Here are a small network's activations along a few directions, averaged over the inputs that share one value of a field.
Related values have similar rows: they may be neighbours, one step apart, or belong to one group.

Other fields vary at random and push rows far along two fixed directions, the same in every table; ignore that.
To show where, the next rows are all for the same value of a field, averaged over different records:
[ -3  45  31  61 -38 -15 -35 -18 -65 -20  60 -56 -84]
[ 13 -26  12 -11 -22  30   4 -11 -43 -68  39  13 -10]
[ -2  82   4  25  -3 -88 -15   7  34  74   5 -61 -44]
[ 18 -31   1 -35 -10  21  18  -3 -18 -59  18  28  15]
[  8  34  -6 -17   7 -56  12   9  39  33  -8 -14   0]
[ 24 -40   0 -41 -10  28  23  -1 -16 -60  17  36  22]
[ 16  22 -14 -38  13 -55  21  16  59  38 -20   0  20]
[  3  49   3   8  -7 -55  -3   2  17  35  11 -35 -25]

P, 13 values:
p13: [-17 -39  -9  -8  29  44  23  -8 -11 -18  16  50  47]
p5: [ 14 -45   7  63 -30  65 -43 -45 -75 -92  35  -7  -6]
p1: [-10  -8  -4  -8  -8  14   6  17   8  -8  -9   8 -21]
p8: [ -2 -35 -11 -39  40  28  39  25  44  25 -31  58  76]
p11: [-18 -13  -1   1   6  48   3   4 -14   7 -10  29  19]
p3: [ -8 -16   7  41  -9   9 -45 -18 -33 -32 -11 -18  -4]
p7: [  7 -56 -34 -50  23  19  18   9  36  24 -60  36  61]
p6: [ -8   9  18  66 -15  20 -47 -22 -61 -20  -4 -42 -40]
p12: [-30  46  -4  12   3 -24  -9  23  31  91 -48 -56 -24]
p10: [  7 -21  -7 -25   2  12  20  15  13 -34 -10  36  11]
p4: [ 18   0 -16 -51  13 -37  28  13  52  17 -18  17  32]
p2: [-22  12  18  25 -20  12  -7  -5 -25  13   3 -21 -54]
p9: [ -8  32   4  22  36 -18 -11  -8  27  52  25   0  13]
The values of P form a star with 3 arms.
Question: List every value one step from p9, in the order listed.
Answer: p13
Question: List every value one step from p5, in the order listed.
Answer: p3
Question: List every value one step from p2, in the order listed.
Answer: p1, p12

S, 13 values:
s8: [  0 -34  12  12 -18  54 -22 -12 -48 -47   3  -5   2]
s4: [ 30 -46   5 -82 -13  21  56   8  -9 -91  44  54  15]
s2: [-25  49 -22 -21  19 -48  30  34  85 119 -64 -10  -2]
s7: [ 23  43   1 -27  -7 -81  14  13  49  22   3 -15 -11]
s1: [  9 -77 -14 -24  17  53  15 -11  -4 -60 -16  58  70]
s10: [ -4  34   7  61 -10 -24 -36 -12 -15  37   2 -55 -34]
s11: [  23   50  -37  -40   17 -118   16   25  104   81  -51  -23   26]
s12: [ -35   50   30   84  -27    2  -55   -7  -57   33   18  -74 -102]
s5: [ -4   1 -21 -62  53 -14  48  24  69  71 -15  55  72]
s13: [-30  24  32  82 -33  24 -53 -14 -85 -16  20 -60 -77]
s3: [ -2 -43  14   9   6  78   1 -14 -50 -66  39  46  10]
s9: [  5  27  14  46 -27  -7 -34 -26 -44 -19  22 -45 -47]
s6: [ 11 -80 -20 -39  23  61  18  -8   6 -66  -5  75  79]
The values of S form a star with 3 arms.
Question: List every value one step from s7, in the order listed.
Answer: s4, s11
Question: List every value one step from s6, in the order listed.
Answer: s1, s3
Question: List every value one step from s12, in the order listed.
Answer: s2, s13
